Here are a small network's activations along a few directions, averaged over the inputs that share one value of a field.
Values that are neighbours, or in one group, have similar rows; names and order tell nothing.
In the rows, 500 means zero.
Strong random noise was added to every row along 16 fixed directions; ignore it. To show where, here is one row again and again, with new noise each time:
[675 555 520 426 484 453 516 551 422 515 622 514 369 576 509 452 459 522
 552 343 502 602 671 394 598 591 287 422 414 504 410 446]
[500 642 326 585 362 391 688 541 646 454 572 709 562 668 437 336 547 487
 445 640 509 469 352 612 626 290 363 673 522 607 271 745]
[411 273 610 437 676 382 506 505 543 487 497 307 475 334 602 463 323 567
 402 436 605 357 666 473 577 550 371 473 436 430 488 529]
[279 755 241 412 474 649 450 235 560 584 654 687 496 440 468 566 518 458
 721 489 312 407 473 513 678 617 538 367 664 366 716 587]
[631 345 651 529 588 459 357 402 404 557 652 455 505 457 498 612 411 440
 555 637 373 641 550 667 650 522 725 427 499 473 666 370]
[527 481 468 500 462 591 370 613 476 469 425 646 338 335 447 398 555 544
 661 259 613 454 509 322 218 392 329 474 454 666 448 498]
[317 607 361 361 618 634 449 409 634 492 491 575 477 357 573 414 282 497
 411 311 667 290 664 419 725 544 286 440 505 384 529 636]
[421 512 347 450 411 602 640 402 551 534 392 608 584 503 369 600 572 587
 626 653 464 534 342 564 602 534 582 609 656 577 486 566]
[464 340 501 364 431 321 694 530 561 554 520 587 509 385 486 487 416 539
 501 776 402 478 396 617 605 619 426 604 508 659 372 515]
[427 587 461 464 564 339 543 425 510 497 620 546 520 553 485 314 532 209
 471 540 501 599 493 677 665 446 644 648 551 519 465 398]
[425 455 462 532 420 269 561 493 487 541 668 573 493 462 554 396 575 543
 527 462 485 366 501 590 447 426 369 572 516 488 460 568]
[398 629 463 574 432 641 430 517 696 521 530 593 529 580 579 585 434 500
 445 583 428 329 342 338 470 713 648 511 482 420 544 695]
[390 564 439 471 302 411 492 522 535 560 684 584 468 542 535 442 530 551
 625 473 488 381 440 590 555 750 418 555 573 548 550 350]
[316 477 465 512 482 384 639 448 557 532 502 520 489 433 505 503 649 591
 578 469 437 350 455 350 334 465 516 615 561 411 356 718]
[474 772 567 549 515 598 308 486 328 366 415 396 461 709 540 415 562 457
 517 542 596 492 522 512 284 327 271 268 479 569 562 475]
[402 513 683 608 505 360 539 460 718 485 505 415 450 590 478 485 456 593
 644 631 430 500 448 572 579 407 623 594 631 474 328 429]
[452 520 713 560 626 436 435 403 659 487 482 339 469 606 548 527 374 599
 570 510 534 444 524 506 572 425 467 477 549 439 495 495]
[365 371 538 604 346 389 586 650 533 481 430 442 483 434 561 449 550 684
 451 441 610 390 581 533 408 502 573 644 591 390 280 389]


Field P:
p4: [380 630 358 575 375 546 518 497 580 476 573 445 584 664 541 479 411 588
 443 575 537 412 520 747 779 582 408 458 592 416 588 402]
p3: [428 409 656 402 527 515 344 439 513 546 526 510 496 326 491 553 469 547
 634 445 546 400 410 513 431 628 511 544 532 622 637 374]
p10: [509 456 523 684 369 650 436 575 656 466 579 545 590 561 381 572 551 749
 511 495 627 274 361 407 530 447 484 696 480 579 373 770]
p6: [514 658 367 531 588 653 534 464 575 403 460 551 512 537 341 419 519 343
 505 544 449 613 509 452 642 291 556 466 499 516 425 616]
p12: [816 477 454 504 344 587 390 644 421 572 634 815 452 492 561 561 396 555
 406 468 421 501 476 426 411 542 279 370 273 618 580 640]
p8: [357 556 657 571 567 473 387 472 528 444 601 382 514 501 566 458 453 555
 396 489 580 293 608 492 516 408 438 513 458 370 387 599]
p16: [478 554 556 486 461 528 443 616 375 404 500 479 475 426 499 418 582 451
 399 493 533 450 556 373 317 462 475 465 416 513 349 559]
p17: [470 523 390 655 432 583 448 616 449 387 499 498 482 465 516 428 522 573
 389 447 502 501 649 534 481 285 534 355 521 341 373 529]
p13: [560 696 363 437 463 562 593 509 565 476 676 556 483 650 365 404 514 383
 545 495 481 574 540 455 822 604 424 572 477 553 377 523]
p1: [375 482 571 428 512 378 596 472 577 526 275 524 458 350 533 451 503 632
 541 381 575 473 526 521 326 289 415 536 644 469 393 348]
p15: [740 502 455 403 539 590 610 393 494 580 541 725 492 480 356 672 526 531
 622 649 292 621 383 285 535 477 452 488 417 600 446 859]
p7: [442 475 372 512 403 466 468 459 303 493 658 654 543 318 477 471 612 477
 495 555 389 490 543 670 487 338 554 454 535 453 490 570]
p11: [484 391 535 427 490 566 430 623 484 464 502 467 500 333 521 513 371 411
 355 679 424 511 514 518 542 687 649 383 452 518 532 363]
p18: [537 677 386 472 480 534 503 539 434 421 459 532 371 484 466 367 461 522
 590 475 482 550 638 581 497 269 112 247 482 566 462 398]
p5: [390 437 476 469 575 516 583 461 522 467 420 486 571 427 449 506 513 493
 416 637 508 437 420 514 513 397 506 602 482 565 388 692]
p9: [537 523 764 512 597 641 373 444 514 468 459 493 449 516 403 588 491 531
 576 541 495 557 528 331 479 445 668 554 493 499 352 518]
p2: [478 434 639 357 485 493 416 446 353 585 542 610 434 272 527 568 554 548
 534 451 506 372 592 323 306 543 485 518 471 454 445 563]
p14: [400 483 455 466 457 465 443 525 481 498 677 616 412 360 474 406 567 443
 600 456 459 393 505 409 443 577 485 545 474 552 429 569]
A value of P combines one of 6 hidden first parts with one of 3 second parts; all combinations occur once.
Changing only the second part turns p15 into p2. p1 has the same second part as p15; what does that change turn p1 into?
> p11
Changing only the second part turns p6 into p9. p16 has the same second part as p6; what does that change turn p16 into?
> p3
Changing only the second part turns p8 into p10. p18 has the same second part as p8; what does that change turn p18 into?
> p13

Field F:
f9: [556 562 527 545 122 685 425 541 489 582 587 744 471 549 437 670 494 900
 676 558 541 394 525 544 633 591 433 589 631 503 321 473]
f2: [531 536 878 378 601 290 509 375 294 511 719 351 459 553 465 528 638 460
 547 603 377 573 615 374 488 501 592 577 488 424 256 529]
f3: [256 810 536 315 584 683 278 241 345 473 606 635 541 593 453 429 597 259
 490 499 687 390 523 413 563 580 594 622 575 485 497 627]
f4: [436 561 470 746 279 595 323 616 545 456 509 738 441 350 543 500 447 656
 497 690 445 337 475 605 325 245 560 400 547 452 394 564]
f6: [360 412 662 527 489 260 491 396 435 487 528 483 497 406 403 349 609 554
 659 540 592 489 551 853 512 135 451 666 663 611 350 285]
f8: [304 328 854 489 625 512 214 378 420 440 652 254 560 442 468 568 487 633
 592 701 576 239 436 509 436 579 472 484 496 624 631 512]
f5: [490 424 428 454 426 278 765 731 647 470 619 339 371 583 568 337 428 480
 515 414 454 538 591 410 689 912 388 558 445 484 334 308]
f10: [662 415 632 470 437 549 426 620 408 516 534 671 437 420 398 522 553 458
 512 663 419 571 377 387 328 526 562 562 381 735 365 531]
f11: [689 553 750 455 583 472 270 339 360 550 601 406 512 757 591 622 457 590
 602 394 571 546 458 533 465 547 284 364 460 580 783 466]
f1: [684 636 329 722 285 626 522 593 646 536 441 428 508 748 514 702 523 666
 663 460 266 636 359 523 458 663 554 224 537 433 791 309]
f7: [605 436 493 628 441 318 623 542 575 564 551 275 545 710 637 618 449 615
 485 516 351 527 470 649 539 642 440 369 484 376 720 391]
The values of F form a line.
Going along F from f11 by way of its neighbour f3, in what order are f9, f6, f5, f1 met?
> f5, f9, f6, f1
Fewest steps between f8 and f4?
> 5

Field U:
u8: [450 300 431 613 575 555 479 616 625 421 546 401 461 389 467 519 464 495
 549 583 390 400 393 323 411 626 592 440 394 552 544 737]
u6: [425 460 354 480 392 352 625 524 564 604 627 425 558 620 587 472 569 486
 488 180 609 510 485 566 686 890 631 738 598 395 606 272]
u3: [525 430 346 389 593 516 483 381 564 564 475 636 620 391 448 441 468 394
 492 326 640 455 384 633 594 383 364 591 499 669 770 560]
u5: [445 489 628 519 659 462 425 362 419 583 535 313 597 568 661 650 552 464
 368 405 523 337 511 331 330 621 579 516 409 306 721 673]
u11: [307 562 604 407 493 694 289 489 407 474 417 726 522 232 512 426 512 478
 354 364 758 293 592 404 333 362 592 668 520 461 331 548]
u2: [584 606 262 356 373 794 586 628 362 477 399 737 366 344 395 544 547 453
 548 562 371 648 598 190 476 669 543 394 444 516 266 604]
u10: [267 460 504 536 587 530 570 474 534 364 433 220 553 557 398 480 602 532
 556 678 560 384 440 427 499 562 513 554 532 554 392 639]
u1: [388 317 527 374 542 447 540 426 385 550 546 463 658 303 509 575 513 339
 294 713 453 519 497 610 636 682 913 625 563 395 540 453]
u9: [367 442 396 722 346 548 457 625 376 450 355 416 589 516 492 458 770 498
 458 409 628 479 448 667 191 390 742 594 613 442 586 264]
u4: [384 383 623 671 623 683 418 459 510 460 455 230 612 571 415 614 730 579
 507 160 752 414 539 257 429 570 896 810 565 287 480 562]
u7: [649 510 545 462 472 551 484 618 663 536 512 843 283 361 465 420 295 411
 517 467 403 710 634 389 662 465 708 557 483 473 171 388]
The values of U form a line.
Going along U from u6 by way of its neighbour u7, in what order are u3, u5, u1, u4 met?
> u5, u4, u3, u1
List every value one step from u2, in the order listed.
> u8, u10
